Each row below holds a small network's activations on one input, seen along a few directions.
Each table varies a few parts of the input and shows all the possible inputs, shuffled.
Descriptions start from the smaller parts, as in this example, which fits no table here: one of 8 places around a ring, together with either a single point or one of 9 places along a line or (one of 3 separate values, together with one of 4 places along a line).
Shared parts are said once, and a part with two or three values counts as separate values.

Rows:
x1: [ 31  40 -78 -75 -34 -25  -1  -7 -28 -31  -6  -7  24   1]
x2: [-14 -61 -10   3 -44 -22  35  16   9 -51 -25   3  12  11]
x3: [-72 -59  18 -51 -21  11   7  48  -8 -21  25  43 -24 -34]
x4: [ 15 -17  23  68  -2  -7  -8  -2  12   3  -8   7 -39  57]
x5: [ 58  41 -43 -38 -44  51  56  15 -16 -63  34 -51  22 -27]
x6: [  7  29 -89 -46   1 -41  -7 -18 -29 -12  -1 -27  54 -52]
x7: [ 84  75   1  22  -7  68   1   2 -15   4  42 -59 -19  22]
x8: [ 30 -80  13  17 -46 -45  34  -4  35 -38 -42 -22  27  11]
x9: [-70  72  23 -22  39 107 -45  56  29  47  28  31 -45 -17]
x10: [   7 -109   36   29  -34  -58   68  -23   39  -19  -39    1   54   29]
x11: [ 60 -34  49  75  -5 -35  -9 -22  39  18 -21 -19 -26  52]
x12: [ 59  75 -34 -12   7  -7 -54 -17 -30  26   1 -14 -19  50]
x13: [ 55  64 -47  12  65 -14 -52 -15 -34  51 -13  -1  29   1]
x14: [ 76  88  -3   8 -11  28 -15   7 -33  28 -15 -34 -25  24]
x15: [-98  37 -11 -94   2  78   3  68  28 -20  24  29  -4 -65]
x16: [-47 -18  53  18  18  31 -35  27  -6  38  34  47 -77   8]
x17: [-107  -60   42  -16   -6  -25   18   37   16  -18   -4   40    7  -28]
x18: [ 41  43 -51 -42 -42  20  34  14 -41 -56   2 -31  24 -18]
x19: [-81 -20  77  53  31  -4 -22  15  17  39   7  46 -47  15]
x20: [-31 -40  73  63  18  -5 -18 -23  16  29  -4  37 -39  22]
x21: [-60 -83  38  -1 -25 -20  22  -4  12 -25 -19  30  18 -20]
x22: [  -4   26 -100  -60   47  -31    7  -60  -22  -10    1  -23   66  -83]
x23: [ 36 -65  72  88   9 -46  28 -39  41  35 -15   6  -1  71]
x24: [ 24  59 -52   5  83  -7 -47 -71 -32  48  13 -35  28 -29]
What is each input in this table made of?
> one of 2 separate values, together with either a single point or one of 5 places along a line or one of 6 places along a line
The inputs of x23 and x10 match in every part but the choice among 2 separate values. If x11 is changed in the same way as x23 into x10, which row does it become?
> x8
A walk changes only the place on the line of 5. It starts at x24 and steps to x13. List the rest of the walk in order.
> x12, x14, x7
Change only the choice among 2 separate values in x21. List by row number the other rows that result.
> x20

Rows:
x25: [-52 -24  19 -13  -4  -6 -51  33  13  25  -5  64 -43  20]
x26: [-46 -90  52   8   4 -48  34 -18  15 -30 -10  15  39 -31]
x27: [-19  16 -63 -58  10  10  16   7  14 -20 -16  17  60 -43]
x28: [ 35 -66  22  40 -18 -29  23 -27  28  12 -26   1  -5  53]
x29: [-62 -43  40   7   5  -3 -17   8  30  -2 -25  52 -10  18]
x30: [ -8   9 -16 -49 -54  31  14  36 -11 -33   5  -2  -4 -31]
x31: [-21  17 -24 -45  24  14  -9   6 -26  10  33  14  -3 -41]
x32: [ 69  30 -21 -10 -49   5  11  10 -25 -23 -12 -40  -3  11]
x33: [ 25  54 -32  23  52   4 -40 -52 -12  41  -2 -27  11  -8]
x34: [-54 -99  22   9   0 -37  30 -12  25 -31  -6  20  21  -9]
x35: [-33   3  53   2  -6  48  12  41  21  -1  31  29 -40 -13]
x36: [-23  23 -45 -72 -13  23  25  22  26 -15  -8  -5  48 -27]
x37: [ 56  46 -49 -27 -12  -8  22  -2  12   0 -24 -44  50  13]
x38: [ 62  37 -68 -14  13 -18  13 -15   1  -4 -34 -21  60  -5]
x39: [ 25  -2  12  31  -3 -25 -52  -9  10  43 -19  33 -42  58]
x40: [ 28  30  70  66   1  47  28  25  16   0  18 -40 -26  29]
x41: [ 39  26  49  44   1  31  12   1  11   9  21  -4 -36  26]
x42: [-66  29 -20 -21  68  29 -42  -3  -2  36  14   2  -2 -39]
x43: [-38  -3 -46 -33  18 -12  -6   0 -54  -4  17   6   6 -56]
x44: [ 38  15 -52  11  17 -32 -12 -28 -68  11   5 -34  11 -19]
x45: [ 64  15 -32   4 -53 -18  15  10 -43 -45   5 -31 -10   7]
x46: [ 22 -78  12  57  -5 -64  30 -42  27 -12 -14 -17  19  25]
x47: [-52   3  43  -3   0  25  -3  24   2   9  14  24 -26  -9]
x48: [ -7  30 -24 -67 -29  38  13  26   9 -39   1   3   1 -31]
x49: [ 41  42 -36   7  18  -8 -16 -19 -39  24  15 -30   1  -4]
x50: [-42 -87  30  -5 -15  -5  22   7  28  -6 -13  32  -5  17]
x51: [-13  -2 -28 -33 -56   5  18  35 -26 -57  23   7 -12 -34]
x52: [ 24  26  37  39   5   7  -3 -17  -6  24   1  -8 -24  30]
x53: [ 10  51 -25  23  72   7 -51 -38 -11  51   5 -35   5   1]
x54: [-44   6  73  24  -4  63  28  66  27  -7  26 -10 -34 -11]
x55: [ 25   7  10  29  -6 -15 -33 -11 -19  18   5   9 -25  57]
x56: [ 30 -69  41  53  -1 -74  37 -49  17 -12 -16 -16  38   3]
x57: [ 15 -19  30  52   3 -25 -17 -31  31  15 -33  21  -8  58]
x58: [-51  30 -27 -35  47  25 -34 -11  -2  32  19   9  14 -46]
x59: [-49 -14  19 -16  -8   3 -29  26 -11   4  19  44 -29  17]
x60: [ 71  49 -26 -31 -24  11  11   2  -7 -25 -16 -37   2  11]
What is each input in this table made of?
> one of 2 separate values, together with either one of 4 places along a line or one of 5 places along a line or one of 9 places along a line
The inputs of x51 and x45 match in every part but the choice among 2 separate values. If x27 is changed in the same way as x51 into x45, which row does it become?
> x38
Change only the choice among 2 separate values in x56. List by row number the other rows that result.
> x26

Rows:
x61: [-99 -47   5 -66 -26  24  25  46  23 -45   8  53   4 -51]
x62: [-24   4  25  17  20   6 -28  -1  -2  20  10  15 -28   8]
x63: [ 54   9 -41  16   4 -33  -5 -30 -10   4 -18 -28  24  20]
x64: [-11 -58  57  34 -23 -15   6   2  29   4 -11  27 -23  41]
x65: [  9 -55  11  22  -3 -44  27 -31   7 -13 -14  -9  29  -2]
x66: [ 54  24 -31   3   8 -15 -17 -28 -10  19 -14 -15   9  22]
x67: [-38 -40  65  31  -6   2  10  14  29   1  -4  32 -19  19]
x68: [-44  11  25   6  38  27 -30   8  -2  31  28  20 -34  -6]
x69: [ 16  55 -24  -1  27  17 -34  -9 -11  24   4 -14  -8   3]
x70: [-64 -21  66  19  16  38 -14  32  29  20  21  36 -44   9]
x71: [ 12 -27  18  22  -1 -25 -10 -20  -2  15  -6  13 -11  25]
x72: [-45 -28  65  29  -1  17 -13  22  29   9   5  30 -38  23]
x73: [ 24  44 -24   1  24   0 -14 -16 -10  18  -5 -14  14   1]
x74: [-11 -77  48  45 -25 -31  19  -1  26 -15 -17  14  -9  37]
x75: [ 52  -1 -38   4   8 -35  17 -38   1  -5 -19 -37  49  -1]
x76: [ 70  30 -21   2 -22  -3   2  -8 -16   0  -6 -24  -3  21]
x77: [-79 -15 -34 -78  -6  12   8  28  -9 -31  11  38  17 -71]
x78: [ 69  14 -30  14 -25 -21  15 -11 -17 -16 -11 -37  12  17]
x79: [ 39  51 -13   0  -6  13   5   4 -17  -1   3 -22   2   0]
x80: [ 67   3 -28   2 -21 -23  39 -20  -7 -27 -12 -45  37  -5]
x81: [-14 -88  51  33 -23 -31  44  -9  37 -25 -20   7  14  15]
x82: [ 11 -44   8  34  -5 -43   3 -23  -3  -2 -11  -1   4  23]
x83: [-41  34 -75 -92   3  20   0  24 -18 -19   4   5  38 -67]
x84: [-17  -8  25  20  16 -10  -7  -8  -2  13   2  16  -7   4]
x85: [-28  41 -63 -95 -26  31  21  42 -27 -42  11  -6  27 -64]
x86: [ 12  69 -11 -11  15  53 -18  19 -18  18  29 -20 -25 -12]
x87: [ -4  62 -23 -10  44  38 -34   0 -10  36  22 -12 -15 -11]
x88: [ 31  61 -13  -2  -3  30 -17  11 -18   6  11 -23 -18   2]
What is each input in this table made of?
> one of 4 places along a line, together with either a single point or one of 6 places along a line
The inputs of x84 and x79 match in every part but the place on the line of 4. If x68 is changed in the same way as x84 into x79, which row does it become?
> x86
List by row number the other rows that have the place on the line of 4 in common with x87.
> x63, x66, x69, x73, x75, x83
Change only the place on the line of 4 in x78. List by row number the other rows that result.
> x63, x74, x82
Change only the place on the line of 4 in x62. List by row number the other rows that result.
> x69, x72, x88

Rows:
x89: [-47 -40  94  45  -6  15  13  30  30   7   7  28 -33  22]
x90: [ -3 -75  54  40 -49 -35  20   9   8 -20  -9  28 -33  59]
x91: [-73 -62  72  40  27 -11 -17 -12  42  21  -9  58 -23  19]
x92: [ -5  52 -25  13  58  20 -59  -8 -15  56  18  -2 -25  13]
x93: [-67   2 -24 -73  32  39 -10  11  24  12  10  21  23 -60]
x94: [ 33  78  11  20  32  62 -25   4   1  33  27 -38 -32   4]
x95: [  1   9 -48 -61 -43  10  21  31  -3 -43  -7   4  22 -34]
x96: [104  41 -49  21  19 -38   6 -57 -27  19 -15 -49  41  11]
x97: [-45  30 -12 -58   0  68  25  41  15 -20  22   3   6 -60]
x98: [ 10 -96  20  51 -35 -87  18 -30 -18 -31 -19   5   3  28]
x99: [ 81  64 -21  16 -16   1 -22 -13 -28  15 -11 -34 -14  40]
x100: [ 10  -3 -73 -54 -18 -44  31  -7 -28 -50 -13 -24  65 -43]
What is each input in this table made of?
> one of 3 separate values, together with one of 4 places along a line
Change only the choice among 3 separate values in x91. List by row number the other rows that result.
> x92, x93
